Each row below holds a small network's activations on one input, seen along a few directions.
In each table, some parts of the input vary, and every possible input appears once, in random order.
A made-up example of a description, with smaller parts first: one of 5 places around a ring, together with either a single point or one of 11 places around a ring or (one of 3 separate values, together with one of 6 places along a line).
Shared parts are said once, and a part with two or three values counts as separate values.

Other details of the inputs vary at random and push rows far along two fixed directions, the same in every table; ignore that.

A family of inputs:
r1: [ -3  30 -14  19 -16 -56   5  28   3 -19  45  57 -23 -21  -1   9]
r2: [ 21 -14  21 -10  21  -1  -1 -19  19  22  18 -11  -7   1  13   5]
r3: [-28  25 -23   6 -20 -52   6   4  -7 -21  40  44  -2 -45 -18  16]
r4: [ 20 -19  21  -6  30  -2   3 -13  16  22  20 -14  -6   3  12   0]
r5: [ 16 -17  30 -12  21  -7   5 -21  13  20  19  -9 -13   2   8   7]
r6: [-24  29 -34   2 -23 -44   3   6  -3 -17  46  42  -4 -45 -18  11]
r7: [ -3 -13  -7  -1  -7  60 -13   0 -17  -4 -69 -50  25  29   0 -17]
r8: [ 11 -18  27  -7  26  -7   3 -18  14  25  19 -13  -5   6  15   4]
r9: [ 23 -19  23  -7  26  -2   2 -14  18  19  18 -12  -4   1  11   2]
r10: [ 11 -19  30  -9  27  -9   3 -17  12  20  17 -12 -10   4  10   6]
r11: [ 37 -19  37   0  41  -8  15   9  25  25  24   7 -29  31  19   3]
r12: [ -5 -12  -6  -4  -8  58 -16  -1 -19  -1 -69 -51  26  29   1 -13]
r13: [-24  28 -33   3 -16 -43   7  11  -6 -19  47  42  -2 -47 -18   8]
r14: [ 38 -22  33  -1  39  -8  13   3  24  20  26   7 -27  29  23  -4]
r15: [ 16 -15  31 -11  22  -7   7 -23  12  21  18  -9 -11   4  10   6]
r16: [ 17 -16  31 -10  21  -6   3 -21  14  18  17  -8 -12   1  10   9]
r17: [ 21 -15  21  -6  23   2   5 -15  21  22  17  -4 -12   1   8  -7]
r18: [ -6  -9   4  -5 -16  54 -11 -11 -23  -6 -74 -46  22  29   0  -5]
r19: [-45  31 -59   9 -55  15 -15  22 -38 -43 -43   6  32 -21 -29  -2]
r20: [-23  29 -35   5 -16 -41   7  11  -4 -20  46  43  -3 -47 -18   5]
r21: [ -4  26 -20  20 -12 -48  12  32   3 -20  45  62 -23 -19 -13  16]
r22: [ 19 -15  21 -13  28  -1   3 -15  15  24  20 -12  -6   2  13   0]
r23: [ 24 -15  22  -9  23   0   0 -18  17  21  19 -10  -7   0  12   4]
r24: [-22  27 -33  10 -18 -43   3  11   1 -22  42  46  -1 -47 -21   5]
r25: [ 12 -13  -1   6 -10  57  -5  16 -16 -11 -70 -29   7  54   5 -17]
r26: [  3 -10  -5  -3 -12  63 -13  -4 -15  -6 -69 -46  23  26  -1 -13]
r27: [-45  31 -57  14 -54  17 -12  24 -32 -43 -47  11  28 -22 -32 -10]
r28: [  2 -10  -4  -4 -13  62 -13  -5 -18  -5 -69 -48  25  26   0 -10]
r29: [-54  35 -51   6 -56  12  -8  16 -45 -40 -45   7  30 -16 -28  -2]
r30: [  1 -11  -5  -6 -13  62 -11  -4 -19  -3 -68 -48  24  28  -2 -13]
r31: [-27  29 -24   7 -23 -49   5   1  -8 -19  43  47  -3 -45 -17  16]
r32: [-10  24 -22  21  -6 -51  13  36   2 -18  45  59 -21 -17 -13  12]
r33: [ 15 -15  28 -10  20  -4   6 -22  15  25  20 -10  -8   5  13   5]
r34: [ 42 -16  42   1  31 -16   7   3  26  26  25   3 -31  29  28  -2]
r35: [-26  27 -35  11 -15 -43   3  12  -2 -20  44  44  -2 -46 -20   2]
r36: [ -4  -8  -5  -5  -8  62 -11  -1 -16  -3 -69 -45  24  28  -1 -21]
r37: [  0  -9  -5  -4 -13  63 -11  -4 -15  -3 -69 -44  22  28  -4 -19]
r38: [ -9  -9  -2  -9 -12  58 -13  -5 -19   2 -69 -50  26  31   4 -12]
r39: [ 42 -22  34   3  35  -6  10   0  26  17  23   8 -27  28  22   0]
r40: [ 17 -15  29  -8  20  -4   3 -23  16  22  19  -9  -7   3  14   7]
r41: [-51  29 -49   9 -57  10 -12  18 -42 -46 -47   6  29 -20 -32   3]
r42: [ 41 -20  37   2  36  -8  15   7  26  25  25   7 -31  31  16   5]
r43: [  1  -8  -4  -1 -13  63 -14  -5 -14  -5 -70 -44  23  26  -2 -16]
r44: [ 40 -25  34   3  37  -9  10   3  27  17  22   7 -24  28  21  -1]
r45: [-54  32 -57  10 -55  12 -14  21 -40 -39 -42   3  31 -18 -27  -2]
r46: [ 14 -17  31  -7  23  -9   4 -20  14  21  15  -9  -4   5  12   6]
r47: [-12 -11   2  -3 -11  52 -12  -7 -23  -1 -73 -49  26  33   1 -10]
r48: [-27  29 -30   4 -25 -45   4   5  -5 -16  47  43  -3 -45 -17  12]
r49: [-31  29 -24   2 -18 -50   9   4 -10 -19  43  43  -4 -44 -17  13]
r50: [-21  29 -32  10 -21 -40   4   8   1 -21  41  50  -6 -49 -20   5]
r51: [ -8 -11  -7  -5  -9  57 -17  -3 -17   1 -70 -52  26  30   2 -12]
r52: [-54  32 -50   4 -55  12 -10  18 -45 -44 -45   5  26 -19 -30   0]
r53: [-25  27 -33   5 -21 -46   0   8  -1 -19  43  42   1 -46 -17  12]
r54: [ 12 -15  28 -12  25  -5   6 -19  14  25  20 -11  -6   5  15   3]
r55: [-49  31 -59  15 -51  17 -12  25 -35 -41 -45   9  27 -20 -31 -12]
r56: [ 16 -15  30 -10  21  -6   7 -23  13  24  18  -8  -9   6  11   4]
r57: [ -9 -12   2  -4 -15  55 -13  -7 -19  -2 -72 -48  29  30   2  -8]
r58: [ 23 -18  21  -6  26  -1   3 -13  21  17  18 -11  -5   0  10  -1]
r59: [ 12 -18  30  -8  27 -10   5 -19  12  21  16 -12  -9   5  12   5]
r60: [ 39 -15  42  -1  36 -17   8   5  26  27  25   2 -29  30  31  -4]
r61: [-38  30 -59  24 -51  12  -6  45 -39 -53 -47  23  16   6 -24  -9]
r62: [ -7  23 -20  20 -10 -51  12  35   4 -21  43  60 -19 -19 -14  15]
r63: [ 41 -18  43   4  33 -18   5   6  28  24  21   2 -26  29  29  -1]
r64: [ 17 -14  21  -8  28   1   5 -12  20  23  17  -5 -10   1  10  -8]
r65: [ 24 -16  20  -8  24   1   6 -16  19  20  21 -10 -10   1   9  -2]
r66: [ 23 -15  21 -11  23   0   3 -17  16  23  21 -11  -8   2  11   1]
r67: [ 16 -17  26  -8  22  -5   0 -17  19  23  18 -12  -3   3  13   5]
r68: [ -9  27 -17  20 -11 -59   6  32   2 -17  45  54 -22 -18  -1   5]
r69: [ 18 -14  26  -9  20  -2   0 -20  18  23  19 -10  -7   2  14   6]
r70: [ 16 -13  20 -14  26  -2   2 -16  18  25  20 -13  -6   3  14   1]
Description of these inputs: one of 5 places around a ring, together with either one of 3 separate values or one of 11 places along a line.
Question: Changing only the place on the ring of 5 turns r3 into r18. The same change can be made to r57. Which row results?
Answer: r40
Question: Changing only the place on the ring of 5 turns r26 into r65. The same change can be made to r31. Which row results?
Answer: r56
Question: Which other rows does r52 become when the place on the line of 11 takes its other values? List them by row number.
Answer: r13, r20, r22, r29, r36, r38, r49, r54, r64, r70
Question: Which other rows does r1 become when the choice among 3 separate values takes its other values? List them by row number.
Answer: r21, r39
Question: Which other rows does r42 become when the choice among 3 separate values takes its other values? List them by row number.
Answer: r25, r34
Question: Start at r10 and move only the place on the ring of 5, one step at a time. The first step leads to r41. Which rows follow, in order?
Answer: r16, r5, r52

A family of inputs:
r71: [  8  -5  11  -2  15 -11  -2  -5   9  11  14  -6  -6  -4   9  -6]
r72: [ -8   8 -18  10 -14  -1  -7  13  -7 -16 -10   6   6  -2  -1  -6]
r73: [ 10  -6  15   4  13 -13   0   2  12   9  11   5  -7   9  13   1]
r74: [ -7  10  -9   5 -20   1   2   8 -14 -15 -14  12  -4   3 -11   6]
r75: [-15  11 -16  -2 -18   0  -5  -2 -13 -10  -6  -1   8  -9  -3  -5]
r76: [  8  -6   8  -8  12   0   3 -16  13  14  18  -1  -5  -7   3  -4]
r77: [-17  13 -16   2 -12  -3  -3  17 -12  -7  -8   4   7   2  -2  -1]
r78: [ 20  -1  13  -1   5  -6   0  -3  10   6  14   3 -14   3  11   0]
r79: [-13   4 -13  10 -13  -2   0  13 -11 -16 -13  10   3   4 -10   3]
r80: [ 20  -6  14  -2  10  -3   9  -4   9   4  13   9 -13   2   2   3]
r81: [-20  14 -11  -1 -19  -3  -2  -1 -14  -7  -9   3   9  -4  -2  -1]
r82: [-22   8 -11   0 -16   1   3  -3 -17 -10  -9   4   5  -4 -10   4]
r83: [ -8   4 -17   8 -10   3   1  12  -8 -18 -11  10   7  -2 -11  -2]
r84: [12 -5  2 -3 19 -1  4  1 14 14 20  0 -6 -1  4 -3]
r85: [ 14 -31  34 -10  12  79 -16  -9  -9  22 -96 -81  23  64  22 -21]
r86: [11 -4  5 -3 16 -8  0  3  8 12 19 -3 -6  3 11 -3]
r87: [ -7  17  -8   5 -23  -1  -3  10 -10 -13 -13  10   0   2  -2   2]
r88: [  6  -9  12  -9  15  -2   9 -16   7   9  16   1  -5  -4   3   1]
r89: [ 7 -9 13 -4 21 -6  6 -6 10  8 14  0 -6 -5  1 -2]
r90: [-16   6 -10   3 -17  -1  -3  -1 -14 -12 -10   1   8  -8 -12  13]
r91: [ 22  -3  11   0   6   1   4  -5  15   9  16   7 -13  -1   3  -1]
r92: [ 9 -6  8 -2 18 -3  1 -7 16 13 15 -2 -5 -8  2 -6]
r93: [ -9   7 -18   1 -18   7  -8  -1  -4 -10  -7   1  12 -17 -12   3]
r94: [  7  -4  17  -4   7 -14  -2 -10  10  12  14  -4  -1  -3  10  11]
r95: [-11   5 -14   0 -14   5  -3  -1 -10 -15  -9   2  12 -13 -13   8]
r96: [ 12  -7  11  -5   8 -10  -4 -12  10   9  16  -7  -2  -7   9   6]
r97: [ -6   7 -21  11 -13   7  -4  11  -2 -13  -9   9   7  -5  -9  -7]
r98: [  4  -9  11  -3  18 -10   8   3   5  11  18   1 -10   8   3   6]
r99: [-12   7 -21   1  -6   5   3  14 -11 -13  -6   5   7  -3 -11  -1]
r100: [  2  -9  17  -1  18 -12   6  -5   6  11  13  -1  -9   1   1   3]
Question: Describe the family of inputs behind these rows.
Answer: one of 5 places around a ring, together with one of 6 places along a line
Question: Changing only the place on the ring of 5 turns r81 into r75. The same change can be made to r73. Which row results?
Answer: r72
Question: Start at r84 and move only the place on the ring of 5, one step at a time. The first step leads to r99. Which rows follow, in order?
Answer: r98, r77, r86
Question: Which other rows does r76 become when the place on the line of 6 takes its other values? List them by row number.
Answer: r84, r91, r92, r93, r97
